A small network was shown many inputs. Here are its activations along a few directions, one row for each input.
Each table varies a few parts of the input and shows all the possible inputs, shuffled.
A made-up example of a description, with smaller parts first: ring(8) and (point or (values(2) and line(4)) or line(9)).
Shared parts are said once, and a part with two or three values counts as separate values.

Table:
row 1: [ 53  27  13 -13  32 -34 -23 -36  12  55  32  45  -4 -11  30]
row 2: [  4 -17 -64  -1 -13  11 -93  27 -19 -92  80 -70 -23  28  77]
row 3: [-47 -23 -18 -17  52   2  28 -16  40 -12 -87 -17 -54  44   6]
row 4: [ 75  40 -42  34  24 -39 -14  50   3  44   4  51 -23  -3  21]
row 5: [ -3 -14  31   2 -59  -8  63 -20 -20  -3  -5  26  57 -13 -30]
row 6: [-25 -20 -18  26 -50  74 -79  29 -56 -94  83 -61  29   4  46]
row 7: [-75 -28  28  11  15  64  42 -14   3 -14 -84  -8  -1  22 -26]
row 8: [ 20  52  41  -4   9  10 -17 -22   1  44  36  48  48 -23 -14]
row 9: [-21 -35   5 -40  23 -38  18 -21  31  21 -30 -46 -57  -7 -31]
row 10: [ 25  -9 -15 -26 -22 -70  50 -21  17  -2  -8  17   3   8   3]
row 11: [ 46  35   4  61 -12  23  -1  52 -34  42   7  61  29 -27 -11]
row 12: [-52  -9  35 -31   0   6  25  -7  22  10 -29 -45  -4 -21 -72]
The inputs of row 4 and row 11 match in every part but one. If row 1 is changed in the same way as row 4 into row 11, which row does it become?
> row 8
What is each input in this table made of?
> values(2) and (point or line(5))
Change only the values(2) part in row 2. List by row number the other rows that result.
> row 6

Table:
row 13: [  6   4 -54  23   7  37 -93  43 -20 -67  60 -47 -21  22  68]
row 14: [ 15 -26 -46  -1 -34   3 -72  12 -33 -75  86 -53  -6  13  69]
row 15: [  3  30  26  -3 -37  -6  12  -4  -2 -10  35  20  59 -17 -28]
row 16: [ 30   8  -4  14  45  -4  -6  -7   2  58 -27  47 -28   6  18]
row 17: [ -8 -20  -2  14  39 -10  25  -3  24  13 -61   9 -53  14   4]
row 18: [-12  50  25  29   0  37  -5  25   5  -6   4  28  41 -10 -27]
row 19: [ 53  19   0   1 -28 -35  10   7 -16  35  34  32  28 -26  -6]
row 20: [  5 -46   3 -14   1 -48  46 -34  15   8 -32   2 -37   7   4]
row 21: [-41  -9  16 -30 -38  12  30 -18  -5 -26  -5 -23  44   0 -33]
row 22: [ 47 -12  -1 -16   7 -44  16 -36  -5  53   4  37 -10  -3  22]
row 23: [-47 -17  13  -7  32  23  11  -3  23   0 -51 -34 -36   5 -23]
row 24: [-55  17   9  -4   2  48   6  13   4 -18 -31 -15  27  10 -38]
row 25: [ 40  44  -4  29  10   3 -11  39  -5  40   5  39  12 -19  -6]
row 26: [-34 -42  18 -35  -7 -15  31 -34  13  -5 -22 -41 -20  -2 -23]
The inputs of row 26 and row 23 match in every part but one. If row 20 is changed in the same way as row 26 into row 23, which row does it become?
> row 17
What is each input in this table made of?
> values(2) and (point or ring(6))
Change only the values(2) part in row 22. List by row number the other rows that result.
> row 16

Table:
row 27: [-27  -4  26  -4 -14  -6  45  -2   9   5 -41   3  13 -10 -46]
row 28: [-12  -9 -31  -5  -3  22 -40  -5 -12 -56  32 -32  -4  26  51]
row 29: [-14 -15  19 -30   6 -11  38 -29  14  28 -33  -8  -4  -5 -25]
row 30: [ 38  25 -23   3 -30   2 -45  15 -30 -18  71   7  42  -3  37]
row 31: [-29  -6  25 -19  -9  11  40 -18   2  17 -37   0  22  -4 -38]
row 32: [  7 -23  12  -5   3 -42  39 -16  13  28 -30  23 -22  -6 -21]
row 33: [  3   3 -21   0 -10  29 -64  21 -30 -21  51 -32   4  -7  23]
row 34: [  5   4 -24  18 -12  23 -54  41 -19 -36  53 -36  -7  -9  16]
row 35: [ -1  15  -2  -7  21   8  13  -1   2  38 -36  24   5   6 -12]
row 36: [ -8 -12 -34  12  -7  15 -33  18  -2 -69  31 -31 -13  20  45]
row 37: [ 41  27 -23  19 -34  -9 -38  33 -20 -32  70   7  32  -7  29]
row 38: [  2  17  -2   9  17  -3  20  17  12  25 -38  24  -5   1 -20]
row 39: [-14  16  34  12   7  -1  25   0  21  10 -25  33  13 -12 -32]
row 40: [-17  19  35  -3  12  12  20 -22  13  22 -21  30  22  -4 -26]
row 41: [ -8  -5 -21  -1  -3  23 -55   5 -16 -41  39 -41  -3  19  35]
row 42: [ 23  -8  11   2  28  -9  25 -22   7  56 -30  29 -21  -3   5]
row 43: [-13  -9  20 -14   2 -26  46 -17  23  14 -35  -9 -16  -9 -34]
row 44: [ -5  -4 -21  15  -7  12 -48  23  -7 -55  38 -42 -13  15  28]
row 45: [  4 -25  12 -21   7 -30  32 -34   4  41 -28  23 -12  -2 -13]
row 46: [ 25  -6  10  18  25 -21  33  -4  17  43 -32  29 -31  -7  -3]
What is each input in this table made of?
> values(2) and (line(4) or ring(6))
The inputs of row 46 and row 42 match in every part but the values(2) part. If row 39 is changed in the same way as row 46 into row 42, which row does it become?
> row 40
Change only the values(2) part in row 29. List by row number the other rows that result.
> row 43
Change only the values(2) part in row 45. List by row number the other rows that result.
> row 32

Table:
row 47: [-11 -12 -16 -17 -38  18 -24  -3 -20 -59  58 -62  26  12  24]
row 48: [ 42   5 -13   1 -38  -5 -36   4 -29 -21  74 -12  33 -11  47]
row 49: [ 39   0 -29  -3 -52 -24 -38  14 -41 -20  84 -13  28  -7  18]
row 50: [ 27  30 -27  16 -15   7 -50  16 -21 -33  54  17  36  20  49]
row 51: [-33  14 -20  21   6  55 -52  31  -1 -68  36 -28  -5   8  17]
row 52: [-41 -16  25 -26  14   5  71 -26  24  41 -78  11   3   4 -56]
row 53: [-41 -14  43 -26  26   4  58 -50  20  56 -72   6  -9   7 -57]
row 54: [-27  14 -20  18  11  57 -71  54  -9 -46  16 -51  -7   2  18]
row 55: [ 26  41 -30  27  17  33 -78  59 -10  -8  44  -1  -2 -14  29]
row 56: [ 20  10  47  17   3 -42  61  -5  26  50 -42  55   7 -22 -46]
row 57: [-34 -13  51   1   0 -19  68 -13  37  10 -63   7  -1  -9 -62]
row 58: [-16 -24 -20 -26 -51  -3 -35   4 -24 -64  67 -56  16  -6   5]
row 59: [-27   1 -13   1 -18  29 -47   8 -12 -75  29 -28  26  23  40]
row 60: [ -4 -65 -34 -11  33 -24  -7 -22  10 -17 -24 -42 -87  30  48]
row 61: [-37  -1  34 -20   7 -11  70 -24  27  20 -73  11  -4 -16 -51]
row 62: [ 17  21  30  -4  10 -34  64 -16  17  60 -51  58   4 -29 -35]
row 63: [ 23  38 -29  43   5  34 -55  41 -18 -24  54  14   7   7  30]
row 64: [ 51 -43 -39   5  35 -46 -14 -14   1  22  -4   5 -79  17  63]
row 65: [ 13   6  21 -10  17 -18  64 -17  13  81 -56  58  11  -9 -39]
row 66: [ 13   9  39 -10  29 -19  51 -42  10  95 -51  53  -1  -6 -41]
What is each input in this table made of?
> values(2) and (point or line(4) or line(5))
The inputs of row 61 and row 62 match in every part but the values(2) part. If row 54 is changed in the same way as row 61 into row 62, which row does it become?
> row 55
